These are the activations of a small neural network, seen along a few directions. Each row is one input.
Each table varies a few parts of the input and shows all the possible inputs, shuffled.
Descriptions start from the smaller parts, as in this example, which fits no table here: one of 6 places along a line, together with either a single point or one of 11 places along a line or (one of 3 separate values, together with one of 5 places around a ring).
Shared parts are said once, and a part with two or three values counts as separate values.

A family of inputs:
R1: [-0.53  2.76 -2.28  1.37  0.88  0.91  0.90  0.84 -0.93 -2.92 -2.10 -0.52
  1.03  0.47  2.24  0.91  0.93  1.12]
R2: [ 2.17 -2.45  1.78 -2.03 -3.35 -1.93  0.35  0.63 -2.44  1.92 -2.45 -1.90
 -0.20 -1.96 -1.04 -0.50  0.31 -0.66]
R3: [ 0.35  1.26  1.21  0.24  0.45  0.19 -0.02  0.65 -1.39 -0.91 -3.19  2.48
  1.08  2.80  2.84 -0.06 -0.52  1.26]
R4: [ 1.19 -3.01  0.58 -1.92 -4.89 -2.65  0.27  0.02 -0.29  3.32 -0.84 -1.45
  1.15 -2.24  1.62 -0.45  0.13 -0.66]
R5: [ 0.11  0.54 -3.99 -0.19 -0.12  1.81 -0.77  0.90 -1.88  0.12  1.04 -2.50
  1.14  1.23 -2.88  2.11  1.23  0.63]
R6: [-0.97  3.27 -4.02  0.32  0.09  1.99  0.42 -0.05 -0.77 -1.51 -0.73  0.06
  2.18  3.23 -0.43  1.92  0.38 -0.39]
R7: [ 0.81  1.13  0.46 -1.69 -2.58 -1.35  1.56  0.57 -1.89 -0.81 -4.81  1.92
  1.94  0.82  1.64 -1.88  1.02 -1.41]
R8: [-0.73  1.62 -3.29 -1.96  2.25  2.43 -1.03 -1.16  1.85 -0.80  0.10  0.47
  0.18  3.70  1.30  1.65 -3.04 -1.97]
R9: [ 0.29 -1.96 -1.75  0.45 -0.07  0.33 -0.33  0.41 -0.48  0.61  1.74 -4.06
 -0.42 -2.40  1.61  2.24  0.54  1.55]
R10: [ 0.70 -3.33  0.79 -0.27 -1.58 -0.56 -1.51  0.13 -1.38  2.82  0.32 -1.41
 -0.09 -1.11  1.60  1.68  1.04  2.40]
R11: [-4.23  1.16  2.63  7.56  3.80 -0.45 -0.45 -1.61  4.41  2.00  6.52  2.17
 -1.84 -2.19 -7.51 -0.77 -0.81 -6.22]
R12: [ 0.68  0.01  3.03 -1.37  0.60  0.15  1.49 -1.29  1.40 -1.85  3.22  3.61
 -1.34 -0.19 -2.68 -3.50  1.64  5.11]
R13: [ 0.00  0.43  1.04 -1.56  0.93  0.65 -1.55  0.11 -0.33 -0.76 -2.76  2.13
 -0.49  2.62  3.47 -0.17 -0.69  0.91]
R14: [ 0.58  0.11 -2.22  0.83  0.68  0.75 -0.25  1.83 -2.02 -1.22 -0.35 -3.06
 -0.06 -1.60 -0.17  1.15  1.82  2.16]
R15: [-0.10  1.39  0.33  0.63 -0.63  0.07 -0.38  0.50 -1.84 -0.76 -3.50  2.09
  1.41  1.77  2.25  0.27  1.42  1.99]
R16: [-0.41  1.81 -1.56 -0.82  2.42  1.50 -0.28  0.46  0.57 -2.90 -1.35 -0.46
 -0.90  1.29  3.49  0.46 -1.18  0.05]
R17: [ 1.34 -2.15  1.70  0.32 -1.38 -0.50 -1.57  0.47 -2.32  2.00 -1.17 -1.85
 -0.73 -0.98 -0.42  1.64  0.82  2.74]
R18: [ 1.03 -1.24  0.36  0.10 -0.83 -0.12 -1.47  1.50 -2.95  0.99 -1.76 -0.41
  0.26 -0.32 -0.16  0.54  2.33  3.05]
R19: [ 0.97 -0.54  1.19 -3.98 -0.34 -0.93  0.10 -0.45  0.82 -0.15 -3.99  2.27
  0.01  1.36  3.27 -2.10 -2.30 -3.01]
R20: [ 1.52 -3.64  0.87 -2.61 -3.55 -1.97  0.40  0.33 -1.50  2.74 -0.98 -1.49
  0.43 -2.10  0.96 -0.46  0.54 -1.00]
R21: [ 0.40 -0.37 -2.66  0.03 -0.68  1.47 -0.91 -0.21 -1.30  1.16  1.64 -3.96
  0.15  0.59 -3.14  3.18 -0.34  0.33]
R22: [ 0.91 -0.78 -0.86  1.05  0.14  0.39 -0.37  0.77 -1.40 -0.22  0.25 -4.52
 -1.06 -2.27 -0.42  2.23  0.31  1.87]
R23: [ 1.63 -0.25  3.07 -3.62 -1.34 -1.46  3.40 -1.34  1.26 -1.92  1.90  3.49
 -0.99 -1.09 -3.29 -5.69  1.23  1.71]
R24: [-0.51  3.16 -3.14 -0.08  1.16  2.13  0.81  0.10 -0.34 -1.61 -0.44  0.45
  1.81  4.23  0.18  1.59 -1.56 -1.11]
R25: [ 0.25  1.28  0.46 -0.55  2.08  1.04  2.69 -0.91  2.42 -4.05  4.61  1.04
 -1.71 -1.52 -2.73 -2.83  1.16  4.16]
R26: [-0.07  2.65 -1.41  0.98  1.95  1.04  1.27  0.99 -0.49 -3.06 -1.79 -0.12
  0.68  1.48  2.84  0.58 -1.01  0.39]
R27: [-3.40 -0.59  7.14  7.85  3.21 -2.61 -1.29 -0.83  3.42  2.79  3.91  4.30
 -2.50 -3.78 -4.78 -2.20  0.35 -4.03]
R28: [ 1.23  1.00  1.35 -2.09 -1.49 -1.21  1.93  0.73 -1.42 -0.94 -4.52  2.27
  1.61  1.86  2.22 -2.20 -0.89 -2.13]
R29: [-0.28  1.12 -1.56 -0.90  3.06  1.33 -0.57 -0.24  1.73 -2.28 -1.24 -0.10
 -0.93  0.95  3.95  0.65 -2.42 -0.47]
R30: [ 1.90 -1.53  0.44 -2.24 -2.80 -1.57  0.44  1.62 -3.06  0.92 -3.04 -0.49
  0.78 -1.31 -0.77 -1.61  1.85 -0.36]
R31: [-2.73 -0.89  7.20  5.43  1.30 -4.24  0.71 -0.61  3.37  2.73  2.57  4.16
 -2.07 -4.70 -5.46 -4.34 -0.10 -7.41]
R32: [-0.85  2.30 -3.29 -1.88  1.62  2.59 -0.75 -0.44  0.72 -1.45  0.00  0.11
  0.23  4.05  0.83  1.46 -1.76 -1.45]
R33: [ 0.38 -2.71  0.50  0.42 -2.92 -1.24 -1.64 -0.20 -0.16  3.41  0.47 -1.38
  0.64 -1.25  2.26  1.68  0.62  2.76]
R34: [ 0.11 -0.27  1.04 -1.63  1.58  0.47 -1.85 -0.59  0.82 -0.13 -2.65  2.49
 -0.51  2.29  3.93  0.04 -1.95  0.38]
R35: [-0.20 -1.56 -3.53 -0.58 -0.90  1.42 -0.88 -0.57 -0.40  1.98  3.14 -3.49
  0.80  0.46 -1.10  3.19 -0.13  0.02]
R36: [-3.68  0.73  4.47  8.55  4.66 -1.62  0.02 -0.59  4.40  0.54  5.24  1.63
 -2.92 -5.04 -4.77 -1.65 -0.10 -4.80]
R37: [-0.50 -0.91 -3.83  0.10 -2.25  0.76 -1.01 -0.92  0.80  2.56  3.30 -3.46
  1.52  0.32 -0.43  3.19 -0.56  0.38]
R38: [-0.03 -1.32 -2.04  1.13 -1.41 -0.34 -0.46  0.08  0.73  1.18  1.89 -4.04
  0.31 -2.54  2.28  2.25  0.12  1.91]
R39: [ 0.88  0.15  1.18 -3.89 -0.99 -0.76  0.39  0.21 -0.35 -0.77 -4.09  1.93
  0.03  1.69  2.83 -2.32 -1.06 -2.49]
R40: [-0.23  1.62 -1.38 -1.47  1.23  2.08  2.22 -1.82  2.61 -2.77  5.91  1.62
 -0.64  1.36 -5.44 -1.89  0.64  2.71]
Changing only one part turns R24 into R3. The same change can be made to R35. Which row results?
> R10
Changing only one part turns R36 into R31. The same change can be made to R1. Which row results?
> R7
Describe the family of inputs behind these rows.
> one of 4 places along a line, together with either one of 2 separate values or one of 8 places along a line
Change only the choice among 2 separate values in R31. List by row number the other rows that result.
> R23
A walk changes only the place on the line of 4. It starts at R21 and steps to R22. List the rest of the walk in order.
> R17, R2

A family of inputs:
R41: [-1.54  2.61 -6.00 -0.72  1.96  3.62 -1.72 -0.86  1.14 -0.46  0.35 -1.47
  1.46  5.27  1.70  4.23 -3.16 -2.45]
R42: [ 2.06 -1.42 -3.34 -4.66 -4.81  0.16  1.88 -0.36 -1.73  1.23  1.96 -2.93
  1.71  0.23 -4.22 -0.12  1.27  0.53]
R43: [ 2.99 -3.46  0.05 -4.15 -3.79 -0.66  1.35 -0.31 -1.26  0.35  2.45 -2.58
 -0.44 -2.73 -1.22 -1.18  2.61  6.42]
R44: [ 0.22 -3.50 -0.85  2.75 -2.30 -1.67 -2.21  1.54 -2.12  4.32 -1.00 -5.92
  0.35 -4.01  1.93  4.01  0.35 -1.17]
R45: [ 2.43 -0.48  3.97 -4.99 -1.21 -1.60  2.32 -0.23  0.01 -2.55 -2.92  4.31
 -0.80  0.12  2.15 -5.44  0.49  2.71]
R46: [ 0.20 -2.87 -3.58 -2.00 -3.89 -0.03 -1.71 -0.69 -0.53  5.21  1.60 -4.20
  1.68  0.64 -1.33  3.60 -1.45 -3.32]
R47: [-2.79  0.92  6.74  4.64  3.06 -2.64  1.15 -1.35  4.50  0.35  3.00  6.25
 -2.27 -2.59 -4.91 -5.18 -0.55 -5.67]
R48: [ 0.36  4.07 -5.80 -3.47  1.14  3.73  1.94 -0.50 -0.10 -4.44  0.72 -0.18
  1.51  4.79 -1.26  0.58 -0.56  1.40]
R49: [-0.38  1.93 -0.65  3.08  3.22  2.06 -1.45  1.39 -1.64 -2.83 -1.35 -0.19
 -0.38  1.00  3.36  2.35  1.56  6.07]
R50: [ 0.73 -0.53  5.75  1.01 -0.18 -2.46 -0.60  1.35 -1.92 -0.12 -5.67  3.98
 -0.48 -0.76  3.70 -2.48  1.30  1.57]
R51: [-0.51 -0.01  0.31 -2.78 -1.32 -0.88 -0.72 -0.84  0.73  2.30 -3.73  2.81
  1.43  3.53  2.10 -0.57 -3.32 -7.09]
R52: [-3.76  3.39  0.69  6.66  6.35  1.89  0.38 -1.41  4.66 -2.45  7.14  1.87
 -2.33 -0.78 -5.28 -0.21 -0.50 -1.06]
R53: [-2.01 -2.18  2.93  5.27  0.69 -1.61  0.10 -1.28  3.03  3.17  8.25 -0.86
 -2.23 -5.48 -8.46 -0.96  1.40 -1.97]
R54: [ 1.49  1.47  0.55 -5.51 -2.14 -0.75  2.88 -0.43 -0.45 -1.66 -3.34  4.01
  1.51  3.11 -0.84 -4.35 -0.75 -3.20]
R55: [ 1.26  2.04 -2.41 -2.95  2.15  2.94  1.46 -0.27  0.35 -5.28  1.30  0.19
 -0.69  1.82  1.76 -0.45  0.78  7.22]
R56: [-0.57 -0.46  3.10  1.97  0.20 -2.58 -1.30  1.44 -0.87  1.42 -6.36  1.04
 -0.03 -1.17  5.46 -0.12 -1.45 -4.91]
R57: [ 1.46 -3.56  1.76  1.82 -2.70 -1.48 -1.49  1.27 -3.22  2.81 -0.26 -2.90
 -0.10 -3.62  0.27  1.67  3.26  5.30]
R58: [-1.63  2.04 -3.22  4.05  3.56  1.96 -2.26  1.52 -0.56 -1.36 -2.13 -3.22
  0.10  0.62  5.08  4.61 -1.28 -0.37]
Changing only one part turns R55 into R43. The same change can be made to R58. Which row results?
> R44
Describe the family of inputs behind these rows.
> one of 3 separate values, together with either a single point or one of 5 places around a ring
Change only the place on the ring of 5 in R51. List by row number the other rows that result.
> R45, R50, R54, R56
Change only the choice among 3 separate values in R42. List by row number the other rows that result.
> R48, R54

A family of inputs:
R59: [ 0.99  0.45  1.86 -2.30 -1.51 -1.53 -0.41  1.14 -2.30  0.04 -7.80  2.69
  1.21  2.14  4.95 -1.22 -0.82 -2.37]
R60: [ 1.27  0.62 -2.55 -1.68  0.53  2.47  1.21 -0.21 -0.47 -2.95  3.82 -1.74
 -0.47  0.35 -2.30  0.34  2.01  7.03]
R61: [-2.75  2.60 -3.23  4.67  4.33  2.71 -1.34 -0.41  2.12 -1.24  3.92 -1.64
 -0.64  0.52 -1.45  3.22 -0.71 -0.34]
R62: [-2.73  3.90 -1.72  1.57  4.68  2.39 -0.02 -1.10  3.37 -2.63  1.76  2.77
 -0.34  3.42 -0.21  0.09 -2.46 -3.42]
R63: [ 0.98 -2.90 -3.06 -0.27 -3.47 -0.46 -1.72  1.30 -3.07  3.84 -1.15 -5.66
  1.55 -1.30  1.41  4.13  0.44 -0.37]
R64: [-2.16  2.44  3.90  3.32  3.32 -1.13  0.53 -0.06  1.97 -0.98 -1.63  5.34
 -0.57  0.77 -0.39 -2.81 -1.47 -5.43]
R65: [ 1.16 -4.12  2.58 -0.68 -3.28 -3.00 -2.01  1.10 -2.08  4.28 -4.33 -1.33
  0.25 -2.40  3.85  0.53  0.01 -1.79]
R66: [ 1.61  0.90  3.93 -3.11 -0.84 -1.54  3.06 -0.12 -0.11 -3.01 -1.94  4.92
 -0.43 -0.06 -0.94 -5.95  1.54  1.62]
R67: [ 1.41  2.11 -1.30 -4.85  0.92  2.05  2.65 -1.12  0.98 -4.59  1.32  2.37
 -0.33  2.72 -1.13 -2.83  0.11  3.74]
R68: [ 0.62  0.37 -5.07 -0.69 -0.45  2.24 -1.37  1.03 -2.37 -0.35 -1.91 -4.50
  1.57  1.95  4.21  4.86 -0.41  2.49]
R69: [ 0.75  1.90 -3.63 -3.75 -0.19  1.88 -0.44  0.13 -0.91 -1.63 -4.36 -0.06
  1.79  4.84  5.14  1.69 -2.34 -0.37]
R70: [ 1.50 -2.52 -0.52 -1.01 -2.98 -0.26  1.07 -0.42 -1.02  1.38  4.62 -2.69
 -0.06 -2.67 -4.95 -0.18  2.90  4.30]
R71: [-1.94 -1.72  4.89  4.91  1.08 -2.70 -1.13 -0.46  2.20  3.33  1.60  1.15
 -1.76 -3.59 -1.66 -0.81 -0.93 -4.63]
R72: [-2.31 -0.55 -0.87  5.21  0.92 -0.03 -1.43 -0.38  1.52  2.86  4.49 -3.03
 -0.59 -2.57 -4.36  2.77 -0.17 -3.12]
R73: [ 1.63 -3.46  4.79 -1.34 -3.05 -3.09  1.35 -0.42  0.17  1.66  1.58  1.40
 -1.16 -4.12 -2.16 -3.82  2.30  2.65]
Describe the family of inputs behind these rows.
> one of 3 separate values, together with one of 5 places around a ring
Changing only the choice among 3 separate values turns R62 into R67. The same change can be made to R71. Which row results?
> R73
Change only the choice among 3 separate values in R63. List by row number the other rows that result.
> R70, R72

A family of inputs:
R74: [-1.17 -1.14  4.91  2.32 -0.28 -3.25  0.11  0.10  0.94  2.41 -1.46  2.92
 -0.79 -2.65 -1.71 -3.00 -0.19 -6.48]
R75: [-0.88  2.52  3.16  1.25  3.43  0.27  0.80 -0.44  1.88 -3.40 -0.04  5.16
 -1.47  0.66  0.14 -2.92  0.42  2.26]
R76: [ 0.87  2.53 -0.82 -4.94 -0.03  1.55  1.62 -1.26  0.71 -3.06 -1.60  3.72
  0.79  4.83  0.26 -2.61 -1.31  0.07]
R77: [ 2.61 -0.32  0.76 -5.43 -3.41 -1.26  2.65 -0.22 -1.35 -1.04 -2.82  1.95
  1.29  1.02 -0.42 -3.73  0.44  0.15]
R78: [ 1.73 -0.73  0.78 -2.19 -2.56 -1.51 -0.28  1.77 -3.62  0.48 -7.27 -0.38
  1.40  0.68  6.04  0.46 -0.09 -0.39]
R79: [-2.18 -0.91  0.26  5.26  0.27 -0.67 -1.40 -0.43  1.31  3.83  4.17 -2.19
 -0.36 -2.32 -4.87  2.49 -0.33 -3.71]
R80: [-1.41  2.57 -0.89  2.97  4.45  2.24  0.91 -0.68  2.15 -3.89  4.01  0.24
 -1.64 -0.54 -1.55  0.20  0.62  3.04]
R81: [ 1.63 -3.23 -1.05 -1.91 -3.71 -0.99 -1.92  1.09 -2.80  2.75 -3.66 -3.89
  1.00 -0.92  5.31  2.94  0.28  1.79]
R82: [ 1.09 -2.92  3.61  0.99 -0.80 -1.62  0.13  0.12  0.04  0.93  2.74 -0.57
 -1.83 -4.21 -1.37 -1.72  2.26  4.35]
R83: [-2.84  1.69  3.04  3.09  3.00 -0.90 -0.52 -0.90  3.09  0.51  0.07  4.87
 -0.49  1.12 -0.66 -2.05 -1.97 -6.35]
R84: [-0.29  2.04 -5.49 -0.08  2.24  2.96 -1.71  1.05 -0.95 -1.84 -2.41 -3.26
  1.13  2.88  4.67  4.38 -1.81  0.44]
R85: [ 0.33  1.73 -1.09 -1.66  1.25  1.19 -1.20  0.97 -1.64 -1.43 -6.13  1.57
  1.14  4.46  6.45  1.51 -2.07 -0.46]
R86: [ 1.11 -0.54 -4.31 -3.05 -2.44  1.66  0.76 -0.27 -1.32  0.37  3.13 -2.78
  1.28  1.11 -3.31  1.56  1.26  2.56]
R87: [-3.29  2.17 -0.98  4.94  3.62  0.84 -0.30 -0.87  3.64  0.22  3.99  0.00
 -0.63 -0.16 -2.48  1.20 -2.34 -5.30]
R88: [-0.33 -0.67  0.32  3.49  1.06  0.78 -0.07  0.06 -0.36 -0.25  4.56 -2.00
 -1.02 -2.55 -3.55  1.01  2.67  4.68]
R89: [ 0.53 -0.84 -4.63  0.56 -1.65  1.37 -2.60  1.32 -3.13  1.83 -1.97 -5.26
  1.70  0.60  3.02  5.27  0.65  2.16]
R90: [-0.97 -3.44  3.43  2.57 -1.24 -2.88 -1.30 -0.75  1.45  4.87  2.24 -0.73
 -1.33 -4.09 -2.78 -0.22 -0.50 -4.22]
R91: [ 0.84 -0.30  5.05  0.73  0.02 -2.37  1.48  0.89 -0.30 -1.44 -1.21  3.08
 -1.39 -2.84 -0.59 -4.28  2.12  2.28]
R92: [ 0.06  2.75 -5.04 -3.56  1.00  3.26  1.49 -0.94  1.09 -3.36  2.55 -1.04
  0.42  3.50 -1.41  0.56 -0.90  0.88]
R93: [ 2.58 -2.96 -1.01 -5.37 -4.23 -0.67  1.34 -0.63 -0.84  1.50  1.13 -1.39
  0.81 -0.57 -1.18 -1.04  0.79  2.26]
Changing only one part turns R78 into R91. The same change can be made to R84. Which row results?
> R80
Describe the family of inputs behind these rows.
> one of 4 places along a line, together with one of 5 places around a ring
Change only the place on the ring of 5 in R74. List by row number the other rows that result.
> R79, R83, R87, R90
Change only the place on the line of 4 in R89. List by row number the other rows that result.
> R79, R86, R88
